These are the activations of a small neural network, seen along a few directions. Each row is one input.
Each table varies a few parts of the input and shows all the possible inputs, shuffled.
A made-up example of a description, with smaller parts first: line(4) and (point or (values(2) and ring(5)) or line(11)).
Shared parts are said once, and a part with two or three values counts as separate values.

Other details of the inputs vary at random and push rows far along two fixed directions, the same in every table; ignore that.

A family of inputs:
x1: [-0.35 -1.64 -2.02 -0.67 -4.71 -1.15  1.37 -1.69  0.63 -2.19  1.30 -0.33]
x2: [-0.99 -1.43 -2.06 -0.45 -3.05  0.32  1.25  0.74 -0.04 -2.40  0.84 -1.12]
x3: [-0.23 -0.11  3.44  3.58  2.81 -1.23 -2.17  2.28  2.20  2.92 -0.72 -1.12]
x4: [ 0.26 -0.01  3.68  2.72  2.49 -1.44 -0.96 -0.22  1.17  2.32  0.05 -0.21]
x5: [-0.29 -0.40 -3.38 -1.65 -3.07  0.63  0.83  0.62 -0.39 -2.09  0.17 -0.71]
x6: [-0.86 -0.38  2.96  3.54  3.34  0.20  0.15  2.74 -0.69  0.72  2.04 -2.76]
x7: [ 1.10  0.64 -2.11 -0.92 -1.69 -1.18 -0.36 -1.14  0.13  0.50 -0.33  0.24]
x8: [-0.02  0.03  0.21  1.57 -0.34 -1.08 -1.70  1.67  1.88  1.73 -1.02 -0.78]
x9: [ 0.54 -0.10 -2.96 -1.56 -2.95 -0.35  1.31 -1.33 -0.91 -1.76  1.15 -0.48]
x10: [ 0.96  0.58 -1.86 -1.37 -1.97 -1.01 -0.60 -1.63  0.64  0.49 -1.09  1.19]
x11: [ 1.45  3.39 -0.95 -8.01  4.64  5.07  0.25 -4.35 -3.81 -0.76 -4.31  7.77]
x12: [-0.26  0.51  2.66  3.97  3.18 -0.72 -1.17  3.02  0.45  2.33  1.09 -2.77]
x13: [-1.15 -1.46 -1.98 -1.46 -3.44  0.71  0.98  0.00  0.45 -2.52 -0.08  0.31]
x14: [-0.60 -0.42  3.70  2.99  2.68 -0.57 -1.50  1.90  1.78  2.18 -0.77 -0.62]
x15: [ 0.68  3.42  2.53 -4.54  9.20  5.95  1.71 -2.26 -6.47 -0.75 -0.65  4.56]
x16: [ 0.73 -0.23 -3.48 -0.82 -4.38 -1.85  0.47 -1.21  0.38 -0.85  0.92 -0.98]
x17: [-0.19 -0.27  3.21  3.13  2.94 -0.40  0.81  0.48 -1.00  0.54  2.60 -1.95]
x18: [ 0.18 -0.40 -3.91 -0.89 -4.56 -1.27 -0.74  0.70  1.54 -0.36 -0.95 -0.73]
x19: [-0.11 -0.33  3.99  2.57  2.53 -0.87 -0.25 -0.10  0.68  1.62  0.86 -0.45]
x20: [-0.86 -1.39 -1.67 -1.73 -3.63  0.24  0.32 -0.21  1.39 -1.65 -1.09  0.93]
Description of these inputs: values(2) and ring(10).
- Changing only the values(2) part turns x19 into x20. The same change can be made to x7. Which row results? => x18
- Which other rows does x8 become when the values(2) part takes its other values? List them by row number. => x10

A family of inputs:
x21: [-0.28 -0.27  1.64  3.86 -0.65 -1.90 -0.24  1.64  1.40  1.47  2.37 -3.16]
x22: [-0.56 -0.88 -3.44 -2.08 -4.72  0.07 -0.13  0.19  1.50 -1.57 -1.45  0.65]
x23: [ 0.36  0.57  1.94  1.32  1.06 -0.65 -0.17 -0.43  0.39  1.37  0.87 -0.30]
x24: [-0.73  0.23  1.59  1.41  1.80  0.72 -0.92  2.18  0.59  1.06 -0.36 -0.52]
x25: [-0.92 -1.67  1.35  4.10 -0.06 -1.81 -0.69  2.90  1.53  0.72  1.22 -3.34]
x26: [ 0.07 -1.44 -2.90 -1.89 -4.31 -1.10  0.65 -1.76  0.67 -1.87 -0.51  0.66]
x27: [-0.27 -1.08 -3.82 -1.96 -4.47 -0.14  1.35 -0.59 -0.35 -2.70  0.58 -0.51]
x28: [ 1.36  1.72 -0.23 -2.10  3.77  1.10 -0.75 -1.29 -1.96  0.90 -2.04  2.42]
x29: [-0.10  1.73  0.75 -2.01  2.98  2.98  0.36  0.10 -1.89 -0.09 -0.61  1.78]
x30: [ 0.20  0.88  2.08  1.60  1.70 -0.19 -0.03  0.03 -0.14  1.34  1.25 -0.61]
x31: [ 0.00 -2.45 -2.87  2.40 -7.13 -4.29  0.88 -0.48  2.16 -1.25  2.90 -3.74]
x32: [-0.32  0.84 -1.84 -3.23 -0.45  2.58  0.41  0.02 -0.92 -1.39 -1.29  1.86]
x33: [-0.26 -0.84  2.81  3.95  0.03 -2.42 -1.11  1.18  2.50  2.18  0.86 -1.98]
x34: [-0.57 -0.59  1.60  1.58  2.25  0.27 -0.49  1.71  0.03  0.41 -0.36 -0.73]
x35: [ 1.10  0.96 -1.21 -0.66 -0.58 -1.07 -1.24 -0.63  0.77  1.42 -1.39  0.67]
x36: [-0.08 -0.85 -3.98 -4.36 -3.66  1.02  0.84 -1.77 -0.36 -2.87 -2.00  2.36]
x37: [ 0.44 -0.03  1.74  1.39  1.62 -0.84  0.39 -0.79 -0.59  0.58  1.33 -0.64]
x38: [ 0.55  1.62  1.33 -1.99  2.89  1.75 -0.06 -1.77 -1.23  0.60 -1.13  2.88]
x39: [ 0.11  0.73  1.35  0.47  2.86  0.97  0.77  0.02 -1.97  0.01  1.29 -0.38]
x40: [ 0.65  1.11  0.99 -2.27  3.56  1.80  0.55 -2.25 -2.40 -0.31 -0.85  2.81]
x41: [-0.25 -0.03 -0.32 -1.07 -0.78  0.55 -0.45  0.01  0.87 -0.05 -1.37  1.18]
x42: [-0.50 -0.27  1.43  1.55  2.29  0.58  0.10  1.77 -0.60  0.04  0.69 -1.35]
- What do these inputs look like to the network? => values(2) and (point or ring(10))
- Changing only the values(2) part turns x40 into x38. The same change can be made to x31. Which row results? => x30
- Which other rows does x23 become when the values(2) part takes its other values? List them by row number. => x37
